Each row below is a small network's average activation on inputs in which a field has the value named, seen along a few directions.
Values that are neighbours, or in one group, have similar rows; names and order tell nothing.
In the rows, zero is written as 500.
Strong random noise was added to every row along 13 fixed directions; ignore it. To show where, here is one row again and again, with new noise each time:
[542 368 563 640 616 518 364 312 535 444 607 648 530 447 578 378 567 409
 394 528 491 377 354 693 456 660 378 586 582]
[431 443 460 388 550 507 602 599 323 639 801 557 546 523 432 676 489 367
 442 585 460 411 615 491 459 432 506 277 510]
[487 369 418 464 328 416 676 558 411 557 611 490 560 399 484 696 463 387
 482 490 504 407 562 492 629 358 509 458 652]
[456 527 682 596 655 689 315 289 567 320 691 648 436 624 597 361 658 440
 652 562 545 609 491 385 265 643 431 333 596]
[474 356 478 562 462 667 448 455 413 472 572 466 441 513 531 401 488 393
 593 493 558 460 517 702 382 477 481 351 509]
[484 308 364 552 431 591 521 456 523 469 403 555 396 422 525 643 373 517
 457 608 496 356 646 519 536 521 232 405 480]
[553 621 636 441 751 300 365 621 423 613 325 495 446 347 533 431 551 597
 267 473 440 510 560 488 656 479 566 612 582]
[566 389 429 310 401 490 586 534 409 620 437 437 662 252 551 598 514 443
 474 511 519 583 604 364 625 394 447 545 557]
[503 464 691 748 345 571 570 475 510 531 447 344 391 319 708 472 522 516
 345 419 530 492 638 484 666 439 519 563 740]
[345 460 477 332 584 373 522 589 368 513 590 551 273 668 339 504 508 531
 594 403 427 402 694 587 595 398 547 104 619]
[548 528 419 355 620 414 279 617 352 512 429 450 554 314 383 387 583 311
 588 422 547 702 511 593 391 397 607 522 475]
[581 552 705 642 613 417 452 473 536 506 626 629 467 487 517 459 572 553
 291 549 494 395 452 583 544 625 467 566 588]
[383 465 451 535 590 545 533 554 410 594 610 478 463 506 538 640 455 388
 388 549 413 415 588 474 468 477 494 437 507]
[556 500 556 315 585 296 440 500 478 529 510 621 507 320 379 487 622 516
 439 446 490 586 639 414 657 500 413 429 621]
[582 624 560 409 494 529 393 651 470 472 666 503 449 639 336 426 666 507
 576 515 480 636 607 564 373 607 514 360 446]


M, 9 values:
m4: [466 383 253 314 372 526 366 418 532 369 277 500 499 424 508 413 487 519
 759 447 501 585 606 508 525 420 315 344 458]
m5: [469 564 431 493 449 595 590 536 539 573 585 468 576 654 527 633 398 509
 532 664 477 514 432 410 358 495 508 520 342]
m1: [499 434 296 509 335 431 309 535 572 324 287 460 384 588 498 411 555 470
 694 384 415 494 460 682 517 522 468 543 661]
m6: [583 553 556 528 458 599 420 551 545 365 455 507 355 788 528 389 557 731
 577 581 432 415 548 553 449 670 414 362 504]
m9: [535 383 587 522 440 590 555 406 404 505 642 577 653 583 770 472 462 547
 536 606 544 262 311 596 518 431 588 437 718]
m7: [497 471 465 634 469 364 520 499 498 545 601 549 411 376 362 500 438 477
 280 416 482 400 623 693 624 516 395 407 455]
m2: [529 663 527 607 505 634 458 688 410 469 362 372 441 521 650 584 430 577
 514 596 530 563 648 310 404 401 581 465 443]
m8: [711 607 687 636 375 604 309 525 556 510 583 500 494 212 565 364 630 576
 328 604 566 645 741 535 492 608 270 458 554]
m3: [423 334 487 562 615 753 384 468 293 612 441 365 516 347 794 397 450 368
 397 555 499 431 565 590 415 420 495 443 591]
M is arranged as a 3 by 3 grid.
Name the neighbours of m5, in listed order.
> m1, m8
Name the neighbours of m7, in listed order.
> m4, m9, m2
A value of M combines one of 3 hidden first parts with one of 3 second parts; all combinations occur once.
Changing only the second part turns m6 into m2. m9 has the same second part as m6; what does that change turn m9 into?
> m7

V, 10 values:
v7: [407 970 622 641 829 368 339 939 372 628 115 271 269 508 740 663 338 665
 302 646 383 556 648 224 490 236 803 612 493]
v8: [569 410 794 954 235 705 616 298 609 363 491 538 267 374 800 544 465 728
 346 596 615 356 804 367 659 581 216 305 727]
v2: [572 469 399 329 623 581 559 650 436 552 373 566 360 728 331 519 340 780
 483 660 470 320 643 593 481 589 317 277 146]
v6: [718 552 445 373 212 438 605 538 607 413 420 567 607 306 308 644 498 628
 610 569 665 712 682 280 556 483 303 469 334]
v1: [568 507 637 592 408 647 574 483 677 395 311 484 327 714 476 400 439 763
 613 561 595 457 438 546 476 623 443 503 437]
v3: [401 443 503 225 914 608 533 357 273 743 429 593 705 393 658 410 287 589
 424 605 565 360 357 468 471 337 580 422 252]
v5: [399 309 385 801 428 956 660 396 579 637 640 420 545 482 733 789 247 358
 247 770 456 270 474 432 344 643 291 623 356]
v10: [392 750 525 381 536 570 370 538 637 544 672 451 546 548 460 567 707 440
 542 513 393 880 683 133 343 621 439 419 416]
v9: [484 528 559 741 444 807 443 463 621 569 625 255 598 617 760 457 713 356
 251 523 284 577 398 515 323 858 497 940 486]
v4: [532 523 577 663 448 727 453 534 596 633 654 276 439 667 549 281 736 489
 188 354 214 517 573 752 517 900 435 733 415]
V is arranged as a line.
A walk along V starts at v5 and steps to its neighbour v1. Put v2, v3, v9, v4 in the order it reaches them.
> v9, v4, v2, v3
Name the neighbours of v10, in listed order.
> v7

C, 10 values:
c8: [471 367 654 766 430 372 650 155 679 344 269 719 335 330 613 500 207 736
 538 509 771 258 381 498 721 291 380 398 632]
c1: [346 710 665 323 723 126 728 295 625 419 912 952 569 804 294 685 556 635
 616 494 484 424 353 129 591 473 577 231 557]
c4: [407 487 378 497 732 263 321 456 404 346 728 654 662 461 393 577 671  26
 643 388 472 615 291 428 296 449 679 587 705]
c9: [446 327 657 408 267 953 698  33 597 524 325 341 753 344 947 282 481 622
 804 442 731 757 431 155 519 393 477 455 492]
c5: [470 442 470 565 638 403 580 415 379 457 631 614 589 474 396 510 388 353
 543 470 621 391 327 575 418 396 638 479 409]
c10: [722 679 578 544 619 411 236 880 399 653 508 495 426 504 459 481 515 574
 195 740 435 382 487 836 425 584 518 621 464]
c6: [666 285 297 658 317 493 152 368 427 244 504 549 565  14 380 310 640  54
 667 322 662 714 540 803 356 447 370 567 627]
c3: [541 507 541 961 413 911 337 637 600 326 226 454 102 617 799 662 337 699
 365 854 476 305 805 448 352 645 166 484 511]
c7: [709 397 442 284 410 568 445 477 647 326 218 564 490 717 540 430 562 823
 652 644 455 432 443 481 558 742 263 552 513]
c2: [559 337 415 445 483 728 401 570 339 804 875 271 980 341 805 470 727  58
 217 592 285 527 291 684 346 675 546 906 617]
C is arranged as a line.
A walk along C starts at c8 and steps to its neighbour c9. Put c1, c4, c5, c7 in the order it reaches them.
> c1, c5, c4, c7
Name the neighbours of c10, in listed order.
> c2
